Each row below holds a small network's activations on one input, seen along a few directions.
In each table, some parts of the input vary, and every possible input appears once, in random order.
A made-up example of a description, with smaller parts first: one of 5 places around a ring, together with either a single point or (one of 2 separate values, together with one of 4 places along a line) or one of 9 places along a line.
Shared parts are said once, and a part with two or three values counts as separate values.
(in the rows, 128 means zero)

Other details of the inputs vary at random and push rows far along three fixed directions, the same in every table; ignore that.

A family of inputs:
r1: [158 142 116 126 123  93 106 104 167 145 118]
r2: [143 126 125 119 142 174 130 169 125 113 124]
r3: [173 122 130 112 151 103 104 114 149 129 129]
r4: [131 104 141 117 167 163 150 156  87 115 141]
r5: [126 121 128 105 140 146 155 168 103 111 130]
r6: [124 139 117 113 134 138 153 151 128 118 117]
r7: [ 52 120 150 182  98 177 132  99 100 125 142]
r8: [131  94 147 118 178 172 148 158  83 109 149]
r9: [146 127 128 116 117  73 104 117 129 145 137]
r10: [ 39 132 143 191  79 167 137  89 105 132 134]
r11: [160 118 131 126 140 105  94 109 138 142 135]
r12: [110 156 108 122 101 122 157 153 126 131 108]
r13: [103  85 167 167 133 141  80  59 118 122 169]
r14: [187  85 149  93 181 137  78 127 136 100 155]
r15: [152 126 127 123 129  86 106 108 137 146 131]
r16: [107 168 100 126  90  96 171 157 120 155 101]
r17: [129 160 101 125 102 134 144 159 144 136 100]
r18: [ 60 132 142 179  60 100  97  47 146 138 140]
r19: [117 137 124 135 125 163 143 140 138 118 117]
r20: [115 172 100 125 104 105 178 140 142 148  89]
r21: [153 122 130 124 136  88 105 111 137 143 135]
r22: [126 136 120 119 144 142 167 153 122 125 111]
r23: [119 130 124 110 141 139 163 155 116 111 124]
r24: [161 119 128 112 129  98  86 121 147 126 137]
r25: [144 130 129 117 133  75 121 105 142 138 133]
r26: [131 129 126 134 145 169 147 144 130 121 117]
r27: [ 57 110 152 190 116 200 133  94 102 120 147]
r28: [153 120 131 120 126  87  94 117 133 140 137]
r29: [127 122 131 123 138 153 139 157 101 124 127]
r30: [117 141 117 110 125 125 166 148 123 119 116]
r31: [124 161 103 128 108 141 154 147 150 131 100]
r32: [136 151 110 131 117 149 140 163 128 141 107]
r33: [176  94 149 112 177 129  91 115 136 114 148]
r34: [ 86  88 170 158 123 129  88  53 128 103 170]
r35: [180  87 150  99 177 134  83 123 138 101 153]
r36: [142 127 123 131 151 176 140 159 117 128 120]
r37: [101 165 102 121  89 100 167 149 127 140 105]
r38: [163 117 131 103 151  87 119 117 135 127 138]
r39: [121 172  98 130  64  38 119 100 168 160 105]
r40: [138 130 123 132 135 166 130 164 119 129 120]
Description of these inputs: one of 2 separate values, together with one of 4 places along a line, together with one of 5 places around a ring.
- Changing only the place on the line of 4 turns r13 into r21. The same change can be made to r14. Which row results? => r6
- Change only the choice among 2 separate values in r5. List by row number the other rows that result. => r37

A family of inputs:
r41: [181 127 115 109 134  85  96 116 165 136 131]
r42: [136  95 146 130 167 203 127 153 102  99 152]
r43: [ 47 167 113 151  82 156 208 146 102 130  93]
r44: [176 127 119  89 141  54 110 122 141 138 142]
r45: [185 122 123 102 151  94  99 115 167 127 134]
r46: [119  93 159 147 150 162  98  97 121 110 150]
r47: [191 120 123 111 147  99  86 123 147 139 136]
r48: [169 126 129 105 132  75  96 138 141 139 124]
r49: [ 62 140 137 187  76 122 110  60 135 144 131]
r50: [192 118 121  98 141  66  94 138 149 142 137]
r51: [ 52 135 144 186  78 146 116  70 127 130 133]
r52: [114 117 139 126 160 189 166 189  86 115 118]
r53: [117  84 168 121 158 129  96  96 101 102 169]
r54: [132 121 131 122 166 227 162 204  83 113 116]
r55: [118 129 122 131 155 202 175 174 107 114 114]
r56: [118 208  67 108  90 100 225 197 130 163  51]
r57: [183 135 111  85 160 128 135 168 154 116 111]
r58: [123 115 131 109 170 208 198 199  73 104 122]
r59: [120 184  88 152  58  65 124 103 163 183  99]
r60: [124  83 167 143 150 184  81 113 102 104 163]
r61: [ 60 136 137 183  88 125 127  50 149 135 134]
r62: [117  91 164 138 156 164  97  93 130  97 153]
r63: [189 121 124  85 137  66 101 126 147 129 134]
r64: [174 131 121 110 130  81  88 115 164 136 121]
r65: [102 179 100 136  70  23 138  88 156 173 103]
r66: [119 209  65 122  76 115 193 188 154 159  62]
r67: [ 42 123 148 164  88 117 134  68 109 120 154]
r68: [181 155  90  77 161 162 180 230 133 118  86]
r69: [ 60 165 114 158 108 179 197 143 122 127  89]
r70: [185 123 122 106 130  96  76 129 151 138 135]
r71: [140  87 153 140 144 162  78 106 116 116 169]
r72: [116  83 165 147 151 151 104 111 100 116 164]
r73: [107  77 169 134 165 151 115  98  87 103 178]
r74: [ 45 134 138 178  66 112 128  79 128 136 137]
r75: [187 119 119  88 143  80 120 135 139 130 135]
- Describe the family of inputs behind these rows. => one of 5 places around a ring, together with either one of 3 separate values or one of 4 places along a line
- Changing only the place on the ring of 5 turns r57 into r69. The same change can be made to r66. Which row results? => r49
- Change only the place on the line of 4 in r59. List by row number the other rows that result. => r47, r55, r61
- A walk changes only the place on the line of 4. It starts at r45 and steps to r41. List the rest of the walk in order. => r42, r71
